Each row below holds a small network's activations on one input, seen along a few directions.
In each table, some parts of the input vary, and every possible input appears once, in random order.
Descriptions start from the smaller parts, as in this example, which fits no table here: one of 6 places along a line, together with either a single point or one of 11 places around a ring or (one of 3 separate values, together with one of 5 places around a ring).
Shared parts are said once, and a part with two or three values counts as separate values.
In the rows, zero is written as 100.

Table:
row 1: [77 148 113 139 99 141 86 93 100 157 115 108 72 90 111 70 112 105 81]
row 2: [152 106 82 120 121 119 90 69 139 122 113 101 119 116 86 127 107 89 98]
row 3: [81 141 118 60 51 101 127 152 92 67 91 72 79 94 81 98 81 87 102]
row 4: [134 68 133 119 106 69 108 76 120 141 121 128 75 127 88 99 149 138 98]
row 5: [153 70 121 119 103 75 116 81 106 140 121 124 63 109 82 86 141 131 97]
row 6: [27 115 108 113 74 93 117 133 66 103 95 90 102 80 129 68 66 80 70]
row 7: [111 96 73 105 124 161 61 59 118 109 85 123 99 89 99 114 115 107 116]
row 8: [100 82 68 89 97 68 114 109 103 54 97 91 140 107 94 120 66 64 104]
row 9: [111 88 74 88 99 69 115 115 107 57 95 79 143 112 93 123 68 63 102]
row 10: [116 91 94 91 116 184 63 58 112 109 72 123 98 101 99 120 112 98 101]
row 11: [149 75 132 110 118 73 114 83 122 133 125 122 76 116 85 98 151 136 107]
row 12: [90 77 69 90 91 76 107 99 97 52 93 92 141 105 99 114 72 65 105]
row 13: [113 95 83 98 121 172 59 61 118 108 76 122 94 93 104 114 112 102 113]
row 14: [123 158 123 94 74 151 102 108 125 130 109 93 57 102 72 99 121 114 99]
row 15: [34 129 108 104 74 90 111 136 66 97 98 88 94 80 119 70 71 77 82]
row 16: [108 58 127 80 96 19 142 128 89 69 106 100 101 112 94 96 113 112 110]
row 17: [95 45 118 97 76 19 137 114 79 79 102 108 91 115 93 84 103 108 89]
row 18: [160 78 131 109 115 75 116 84 113 132 120 124 64 109 87 91 143 132 103]
row 19: [86 164 113 133 109 144 74 99 105 151 117 83 81 92 114 80 94 118 102]
row 20: [113 92 71 115 125 148 64 53 120 110 95 118 105 89 95 115 119 101 113]
row 21: [71 152 113 75 93 85 119 151 75 91 101 50 112 98 124 102 69 99 90]
row 22: [81 81 60 82 101 83 93 107 94 52 84 95 138 89 94 110 75 75 111]
row 23: [45 145 108 99 85 94 98 141 73 91 100 62 103 83 124 81 55 91 103]
row 24: [68 77 65 68 103 112 84 105 86 43 67 101 123 83 105 110 74 80 119]
row 25: [69 135 113 147 99 143 91 91 99 164 113 110 80 88 120 68 105 107 69]
row 26: [70 73 63 80 104 98 88 98 88 45 78 95 129 83 102 111 79 74 116]
row 27: [70 75 75 61 101 124 81 107 86 43 57 99 117 88 112 109 72 74 116]
row 28: [91 50 129 90 83 15 135 120 87 77 102 106 100 124 97 96 110 113 101]
row 29: [142 100 76 121 119 119 88 62 136 121 115 113 117 111 87 124 106 91 100]
row 30: [120 61 126 79 92 23 144 128 80 68 100 103 88 104 96 89 105 107 107]
row 31: [111 169 119 109 116 136 94 107 109 153 120 72 90 106 115 102 109 126 88]
row 32: [95 171 116 119 114 138 75 108 103 146 122 81 92 95 115 97 111 129 91]
row 33: [73 72 87 54 95 136 86 103 79 44 53 100 121 96 106 115 71 70 104]
row 34: [55 153 110 85 90 87 101 151 70 84 103 60 114 87 125 98 71 102 93]
row 35: [133 94 76 123 113 128 81 54 129 119 112 114 117 110 91 118 111 92 102]
row 36: [113 53 116 90 80 23 142 125 73 79 102 103 86 104 91 84 103 107 100]
row 37: [123 100 69 117 123 134 69 61 126 117 102 117 114 95 88 114 115 103 108]
row 38: [136 63 122 126 100 73 110 70 111 142 121 129 67 120 85 87 142 133 87]
Q: The inputs of row 19 and row 23 match in every part but one. If row 18 is changed in the same way as row 19 into row 23, which row does it become?
A: row 30
Q: What is each input in this table made of?
A: one of 2 separate values, together with either one of 5 places around a ring or one of 6 places along a line or one of 8 places along a line
Q: Which other rows does row 27 become when the place on the line of 8 takes its other values? List them by row number.
A: row 8, row 9, row 12, row 22, row 24, row 26, row 33
Q: Which other rows does row 28 become when the place on the ring of 5 takes its other values? List them by row number.
A: row 16, row 17, row 30, row 36
Q: Which other rows does row 13 become when the choice among 2 separate values takes its other values? List them by row number.
A: row 27

Table:
row 39: [60 99 89 99 95 93 95 114 76 85 92 100 109 83 114 88 86 94 93]
row 40: [136 128 87 141 120 138 76 67 126 147 122 98 108 106 92 104 105 99 92]
row 41: [139 69 115 115 109 79 114 82 108 137 112 116 76 114 95 95 131 130 89]
row 42: [114 94 87 81 94 77 107 110 102 65 99 86 111 99 88 113 90 95 120]
row 43: [78 101 81 82 109 108 92 111 93 73 84 91 121 88 106 107 86 89 106]
row 44: [87 75 113 99 83 52 133 117 86 85 102 99 104 107 100 90 93 87 88]
row 45: [67 111 104 97 86 90 114 125 80 94 99 93 94 83 107 80 91 94 91]
row 46: [135 87 131 112 110 92 107 82 112 140 115 119 76 119 95 94 139 140 98]
row 47: [94 125 97 78 99 131 89 109 95 85 86 78 108 98 108 115 82 95 106]
row 48: [85 91 104 105 86 57 121 119 88 88 108 94 95 92 99 81 90 95 105]
row 49: [126 52 106 100 115 140 82 58 99 110 78 150 63 88 94 88 134 111 109]
row 50: [131 125 88 125 115 127 85 69 123 144 121 108 95 104 92 106 118 106 96]
row 51: [76 113 91 87 114 128 81 104 94 87 81 85 120 96 120 109 78 90 104]
row 52: [87 133 115 86 87 123 99 123 94 100 92 83 89 102 106 98 83 96 96]
row 53: [115 77 96 75 90 71 119 108 99 63 95 92 119 114 91 120 93 86 102]
row 54: [64 122 113 103 90 111 104 119 81 108 97 86 92 91 121 82 83 95 90]
row 55: [57 111 99 104 100 114 84 107 77 99 89 93 108 90 128 90 77 95 91]
row 56: [126 120 117 118 117 118 84 78 122 141 124 108 78 106 93 101 138 134 105]
row 57: [107 102 105 88 83 69 117 123 100 80 103 91 92 102 85 97 90 97 111]
row 58: [78 91 82 120 90 171 65 56 117 121 84 132 84 93 91 95 111 94 97]
row 59: [128 129 103 124 116 128 84 77 128 141 118 108 87 104 95 106 133 120 102]
row 60: [78 79 88 106 96 59 103 108 83 78 101 101 110 92 106 89 85 95 107]
row 61: [81 63 98 100 92 54 115 107 81 76 96 107 118 107 107 98 88 87 90]
row 62: [90 121 105 80 83 102 110 128 93 86 94 89 91 93 93 96 92 95 97]
row 63: [98 64 90 83 103 69 112 104 98 65 90 99 130 113 102 115 88 82 101]
row 64: [97 114 87 73 95 110 99 115 94 71 89 85 110 90 94 113 91 93 107]
row 65: [95 81 80 89 109 75 99 106 101 67 94 94 122 97 100 108 85 90 120]
row 66: [130 101 132 117 113 104 94 84 116 146 118 115 75 110 93 98 142 138 101]
row 67: [132 137 83 130 120 145 86 73 137 141 120 103 113 101 99 117 103 93 91]
row 68: [109 85 114 82 80 64 128 120 98 77 98 96 102 116 88 105 93 88 93]
Q: What is each input in this table made of?
A: either one of 2 separate values or one of 8 places along a line or (one of 4 places along a line, together with one of 5 places around a ring)
Q: Start at row 44 and move only the place on the line of 4, one step at a time. The first step leads to row 48. Which rows follow, in order?
A: row 45, row 54

Table:
row 69: [79 104 125 90 84 91 112 122 81 99 95 97 78 96 105 83 102 110 95]
row 70: [54 119 69 84 90 103 97 126 84 55 84 73 138 86 113 107 50 60 99]
row 71: [105 111 107 136 114 131 82 71 111 152 113 119 82 98 106 87 122 117 90]
row 72: [168 56 103 92 111 65 117 80 122 94 109 119 96 120 73 119 131 112 113]
row 73: [102 151 91 131 121 161 67 77 118 150 114 96 100 93 111 102 105 107 92]
row 74: [67 121 115 90 86 116 99 122 79 98 90 92 82 86 111 83 91 102 96]
row 75: [162 92 120 134 108 62 119 79 128 151 141 113 80 122 79 97 141 130 95]
row 76: [114 140 67 89 116 169 62 81 127 92 90 86 126 98 95 135 87 85 114]
row 77: [123 99 115 136 110 105 97 73 116 153 122 121 79 108 97 89 131 122 90]
row 78: [154 57 102 93 110 80 110 77 119 95 102 121 96 116 78 116 128 110 110]
row 79: [85 59 98 85 89 31 128 124 79 56 95 93 121 106 102 99 81 86 101]
row 80: [71 152 104 87 90 136 92 128 88 98 91 73 96 86 112 95 76 93 98]
row 81: [103 100 77 94 113 154 68 74 112 94 82 111 106 92 97 114 101 94 112]
row 82: [67 135 109 89 88 126 95 124 82 98 89 84 88 85 112 87 84 98 97]
row 83: [135 96 118 135 109 92 104 74 120 152 128 119 79 114 91 92 134 125 91]
row 84: [54 75 84 87 87 72 108 120 71 56 82 95 121 89 113 92 68 75 98]
row 85: [50 101 74 86 88 94 99 123 77 56 81 84 130 84 114 98 57 66 99]
row 86: [109 171 85 127 123 169 65 81 125 149 118 82 111 96 110 113 98 104 93]
row 87: [117 67 92 95 109 121 87 71 109 96 86 125 94 101 92 107 117 103 108]
row 88: [106 118 72 92 114 162 64 77 119 93 85 100 115 94 96 123 95 89 113]
row 89: [148 94 120 135 108 77 112 77 124 152 134 116 80 119 85 95 138 127 92]
row 90: [114 95 134 87 84 48 134 129 94 98 113 93 80 112 90 93 115 120 99]
row 91: [140 58 99 94 109 95 102 75 115 96 96 123 95 112 83 113 125 108 108]
row 92: [104 85 82 95 111 144 73 72 109 95 81 118 100 93 97 109 107 97 111]
row 93: [108 74 87 96 110 133 80 71 108 96 83 123 96 96 95 107 112 100 109]
row 94: [99 134 96 133 118 152 71 74 113 151 112 107 92 92 110 93 112 111 91]
row 95: [71 111 120 90 85 104 105 122 79 99 92 96 79 90 109 82 96 106 95]
row 96: [101 97 132 88 83 63 127 126 89 99 106 95 79 108 95 89 111 117 97]
row 97: [113 104 111 136 111 119 89 71 113 153 117 121 80 103 102 87 127 119 90]
row 98: [100 121 102 135 116 142 76 72 111 152 112 115 86 94 109 88 117 114 91]
row 99: [98 58 101 84 91 17 135 126 84 55 101 91 122 111 98 102 85 89 104]
row 100: [128 61 96 94 109 108 94 73 112 96 90 125 94 106 88 110 121 105 108]
row 101: [50 86 79 87 87 83 103 121 72 56 80 91 124 85 114 93 63 71 99]
row 102: [79 173 98 83 92 144 91 132 97 97 96 59 106 90 111 107 68 87 98]
row 103: [62 142 65 81 91 112 96 131 94 55 89 59 149 90 111 119 43 53 100]
row 104: [128 94 134 86 86 33 142 131 99 97 120 90 80 115 85 96 119 123 103]
row 105: [112 57 103 83 93 3 143 128 88 54 108 88 123 115 94 105 88 92 108]
row 106: [72 63 94 86 87 45 121 122 75 56 89 95 120 100 107 95 77 82 99]
row 107: [89 100 129 89 83 77 119 124 84 99 100 97 78 102 100 86 106 113 96]
row 108: [62 68 89 87 87 59 114 120 72 57 85 96 120 94 110 93 73 79 98]
Q: The inputs of row 70 and row 80 match in every part but one. If row 103 is changed in the same way as row 70 into row 80, which row does it become?
A: row 102
Q: What is each input in this table made of?
A: one of 4 places along a line, together with one of 10 places along a line
Q: Start at row 86 and move only the place on the line of 10, one step at a time. The first step leads to row 73. Which rows follow, in order?
A: row 94, row 98, row 71, row 97, row 77, row 83, row 89, row 75
Q: Start at row 72 and move only the place on the line of 10, one step at a time. The first step leads to row 78. Which rows follow, in order?
A: row 91, row 100, row 87, row 93, row 92, row 81, row 88, row 76

Table:
row 109: [98 148 81 46 65 67 133 172 99 16 96 47 123 85 72 118 51 58 127]
row 110: [124 169 87 136 127 175 67 72 121 161 127 83 117 93 101 110 107 107 83]
row 111: [121 186 76 145 140 167 46 66 148 156 131 83 133 111 114 132 95 99 101]
row 112: [94 112 146 127 86 136 95 84 108 158 110 116 42 105 89 64 136 124 95]
row 113: [85 30 34 95 79 148 85 52 113 44 53 142 134 95 79 118 68 22 95]
row 114: [107 135 127 128 89 150 96 81 103 166 115 120 49 92 108 75 114 124 89]
row 115: [48 88 123 55 78 43 146 162 67 41 83 66 134 106 126 109 63 84 90]
row 116: [101 156 98 130 112 166 83 91 126 172 108 99 70 92 106 88 116 116 81]
row 117: [54 70 121 79 91 22 133 156 42 53 83 81 116 100 133 75 57 76 86]
row 118: [129 92 133 115 92 104 106 79 103 136 113 133 49 103 90 89 158 127 86]
row 119: [196 41 93 111 140 50 111 56 139 106 123 107 111 128 82 133 139 127 127]
row 120: [13 61 83 117 75 2 126 137 48 59 104 97 117 72 120 56 66 84 97]
row 121: [40 92 69 58 137 188 26 85 69 55 38 106 113 59 137 108 86 107 135]
row 122: [170 53 108 96 127 56 115 67 127 119 122 134 94 129 73 112 154 130 113]
row 123: [69 115 91 47 59 55 127 159 70 32 83 46 127 114 98 116 45 72 97]
row 124: [153 52 131 115 102 71 105 83 117 126 110 140 70 117 73 97 145 144 99]
Q: What is each input in this table made of?
A: either one of 2 separate values or one of 5 places along a line or one of 9 places along a line
